vori: [116 102 135 139 131 142 117 124 137 118 118 143 127 141 128 116 129 112
 119 104 126 126 131 118 115 115 134 118 132 149 123 126 124]
Suf: [157 182 184  81  57 211  84 153  97 142 157 134 136 177 112 153 112  88
  45 104 201  77 122 160  71  85 179 156 121 194  83 141 153]
mer: [108 143  76 168 134 105 116 106 105 141 139 130 107 195 122  83 132 138
 114 106 110 123 163 156 102  82 127 126 103 146 153 134 123]
midal: [138 101 135  55  61  81 102 153 155  57  49 187  78 139 119 165 153  62
  94  91 117 111 154 110 173  57 125 132 166 128 123  71 136]
dinab: [126 116 130 105 153 128 111 136 140 118 121 143 115 144 108 141 136 135
 126 115 125 111 128 141 135 154 118 126 134 129 144 125 128]
tags:
[182] -> k_149
[110] -> k_810
[116] -> k_6
[143] -> k_217
[102] -> k_121
[101] -> k_628
[57] -> k_968
join midal 2: 	k_628
[126 116 130 105 153 128 111 136 140 118 121 143 115 144 108 141 136 135
 126 115 125 111 128 141 135 154 118 126 134 129 144 125 128]	dinab
[108 143  76 168 134 105 116 106 105 141 139 130 107 195 122  83 132 138
 114 106 110 123 163 156 102  82 127 126 103 146 153 134 123]	mer
[116 102 135 139 131 142 117 124 137 118 118 143 127 141 128 116 129 112
 119 104 126 126 131 118 115 115 134 118 132 149 123 126 124]	vori

Tuze: [142 149  70 159  90]
lofe: [113 195 110  98 137]
gatof: [113 195 110  98  57]
kibi: [113 195 110 102  59]
gudi: [ 95 119  84 102  59]
tags:
[113] -> k_318
[112] -> k_844
[142] -> k_626
[143] -> k_854
[59] -> k_820
[95] -> k_557
join kibi 1: 	k_318
[113 195 110  98 137]	lofe
[113 195 110  98  57]	gatof
[ 95 119  84 102  59]	gudi

Nagal: [163 154 203  49 143]
Mok: [108 105  92 140  82]
vuk: [163 154 167  49 143]
tari: [108 105  92 140  66]
Table of tags by key:
[92] -> k_738
[140] -> k_727
[203] -> k_141
[105] -> k_389
join Mok 3: 	k_738
[108 105  92 140  82]	Mok
[163 154 203  49 143]	Nagal

ror: [ 64  80 120 171 124]
Bote: [ 63  48  86  87 152]
gud: [ 64  58 118 187 120]
vapig: [ 64  58 113 187 120]
[ 64  80 120 171 124]	ror
Table of tags by key:
[120] -> k_88
[86] -> k_44
[48] -> k_224
join Bote 3: 	k_44
[ 64  58 118 187 120]	gud

nak: [118 126 125 141 131 113 169 123 131 134 129 118 130 148 132 121 136 118
 106 131 121 119 128 135 125 130 135 139 126 111 123 130 150 126]
murad: [120 119 139 130 145 135 130 118 126 123 141 124 118 122 147 106 139 126
 130 143 129 135 136 114 131 126 141 119 113 122 125 101 135 131]
gim: [123 116 135 140 131 120 142 146 157 122 126 111 144 130 120 140 111 132
  93 135 121 125 124 129 127 115 131 108 131 121 121 137 116 123]
Rokin: [132 122 122 158 130 132 136 124 145 135 138 120 116 138 136 147 136 147
 139 108 131 115 122 149 125 136 132 130 105 113 140 125 122 118]
Golom: [134 109 124 133 128 116 132 129 115 147 140 130 124 119 119 129 138 112
 148 123 129 128 129 122 134 119 136 138 138 125 136 126 117 140]
pog: [131 117 140 147 135 134 118 141 127 148 124 137 149 123 124 106 122 135
 129 121 117 119 129 131 139 134 134 118 134 132 132 125 119 132]
Lud: [128 127 124 134 138 147 129 138 127 134 125 142 135 114 126 145 125 132
 128 128 131 103 138 115 123 144 122 133 128 133 135 131 126 125]
nasum: [132 133 121 138 133 109 117 131 128 154 128 113 139 104 120 123 129 134
 113 139 129 117 118 128 123 118 136 137 119 120 125 139 144 136]
zoled: [213 114 129 153 102 124 138 152  89  90  92 147  93 107 110  92 110 135
 129 158 159 193 154 204  67 110 101 143 137  94 138 154 113 124]
kidu: [132 133 121 138 133 109 117 131 128 154 128 113 139 104 120 123 129 134
 113 139 135 117 122 128 110 118 136 137 119 120 114 139 144 136]
tags:
[113] -> k_898
[124] -> k_296
[145] -> k_110
[123] -> k_436
[117] -> k_51
[118] -> k_819
join murad 12: 	k_296
[128 127 124 134 138 147 129 138 127 134 125 142 135 114 126 145 125 132
 128 128 131 103 138 115 123 144 122 133 128 133 135 131 126 125]	Lud
[118 126 125 141 131 113 169 123 131 134 129 118 130 148 132 121 136 118
 106 131 121 119 128 135 125 130 135 139 126 111 123 130 150 126]	nak

vezo: [200 135 133 150 152 125 156]
Podo: [156 143 206 138 132 142 143]
mov: [173 137 153 155 127 145 188]
rupu: [195 146 171 149 157 131 150]
kor: [162 150 143 143 141 125 182]
Siba: [162 150 143 144 148 132 159]
Nif: [143 145 162 181 155 146 130]
tags:
[148] -> k_772
[142] -> k_111
[149] -> k_478
[150] -> k_195
[143] -> k_797
[131] -> k_921
[171] -> k_509
[172] -> k_897
join rupu 4: 	k_478
[162 150 143 143 141 125 182]	kor

relel: [102  90  56 146 120 111 126 115]
pur: [102  90  56 146 120 111  98 115]
Malu: [102  90  56 146 120 113 106  91]
key -> tag
[98] -> k_105
[90] -> k_804
[89] -> k_324
[99] -> k_849
[97] -> k_867
[106] -> k_707
join pur 7: 	k_105
[102  90  56 146 120 111  98 115]	pur
[102  90  56 146 120 113 106  91]	Malu
[102  90  56 146 120 111 126 115]	relel

